A small network was shown many inputs. Here are its activations along a few directions, one row for each input.
Each table varies a few parts of the input and shows all the possible inputs, shuffled.
Descriptions start from the smaller parts, as in this example, which fits no table here: ring(8) and (point or ring(9) or (values(2) and line(6))).
Shared parts are said once, and a part with two or three values counts as separate values.
In the rows, zero is written as 128.

Other details of the inputs vary at random and push rows far along two fixed directions, the same in every table; ignore that.
To show where, the next rows are all for the same input, with only those details redrawn:
[154  97  94 129 178 135 110 109 168 184 110]
[144 173 127 133 159 120 145  89 182 172 137]
[148 109  99 135 161 133 116 111 154 156 113]
[135  70  83 153 120 141  97 138  87  71  95]
[126 173 129 151 111 120 144 105 126  85 134]
[126 174 128 152 110 120 144 105 125  84 134]

Table:
R1: [138  92  94 141 180 140 115 119 171 189 126]
R2: [104  66 115 142  91 150  95 163  67 102  91]
R3: [154  83 133  96 175 121 119 137 157 202 115]
R4: [161 104 114 117 162 128 114 132 163 146 126]
R5: [165  83 128  94 171 122 120 140 151 206 125]
R6: [127 204 164 135 114 108 162 109 161  84 153]
R7: [115 151 142 133  74 128 125 134  84 104 122]
R8: [ 92 151 122 150 108 133 140 136  95  78 139]
R9: [158  88 129  88 150 135 105 150 159 219 122]
R10: [105  49 129 135 120 133 110 174  83  88 107]
R11: [100 207 176 144 103 108 175 105 119 118 150]
R12: [142 171 142  96 164 118 147 120 180 173 149]
R13: [125 230 142 132  96 113 168 107 111  93 168]
R14: [119 141 140 145 113 125 138 138 130  64 137]
R15: [119  56 103 149 128 141 100 166 110  69 114]
R16: [155 174 121 130 158 119 142  92 177 177 146]
R17: [ 96 205 195 122  86 114 164 131 147 121 152]
R18: [ 93 168 158 150 103 115 159 121 105 110 144]
R19: [123  54 129 124 118 129 107 164  79  83  91]
R20: [111  92 144 112 136 136 115 156 155 181 121]
R21: [129 168 155 120 152 111 154  96 157 193 131]
R22: [126 107 128 116 133 137 110 128 135 189 102]
R23: [108 158 125 138 128 132 143 125 119 113 134]
R24: [148 109 100 135 161 133 116 111 153 157 113]
R25: [114  49  91 119  89 158  85 103  73  87 139]
R26: [107 142 165 120  81 125 130 149 110  94 119]
R27: [123  65 103 120 129 142 100 167  92  72  97]
R28: [127  63 125 114  92 139  91 175  81  97  98]
R29: [123 155 174 110 158 111 158 122 176 186 143]
R30: [155 148 129 128 122 120 133 131 137  99 149]
R31: [143  70  95 115 123 141  99 172  82  80 115]
R32: [ 87 167 158 142  86 128 142 131 113 124 139]
R33: [146 153 110 151  98 124 131 120  96  73 142]
R34: [126  67  85 161 121 146 100 145  88  73 101]
R35: [145 173 145 108 126 123 137 111 153 211 145]
R36: [118  99 120 114 169 137 123 150 159 157 131]
R37: [104 146 141 128 116 128 142 148 116  72 136]
R38: [153  93 116 113 172 126 117 118 138 213 111]
R39: [123 185 128 132 109 122 147 117 106  96 143]
R40: [129  78 123  84 134 145 103  96 157 158 160]
R41: [117 161 122 131 125 128 139 119 117 108 126]
R42: [131 210 163 132  96 103 170 103 107 122 161]
What do these inputs look like to the network?
> values(2) and (point or (line(4) and line(5)))
The inputs of R38 and R3 match in every part but the values(2) part. If R2 is changed in the same way as R38 into R3, which row does it become?
> R17
The inputs of R13 and R31 match in every part but the values(2) part. If R16 is changed in the same way as R13 into R31, which row does it become?
> R4
Change only the line(5) part in R32. List by row number the other rows that result.
> R2, R7, R22, R35
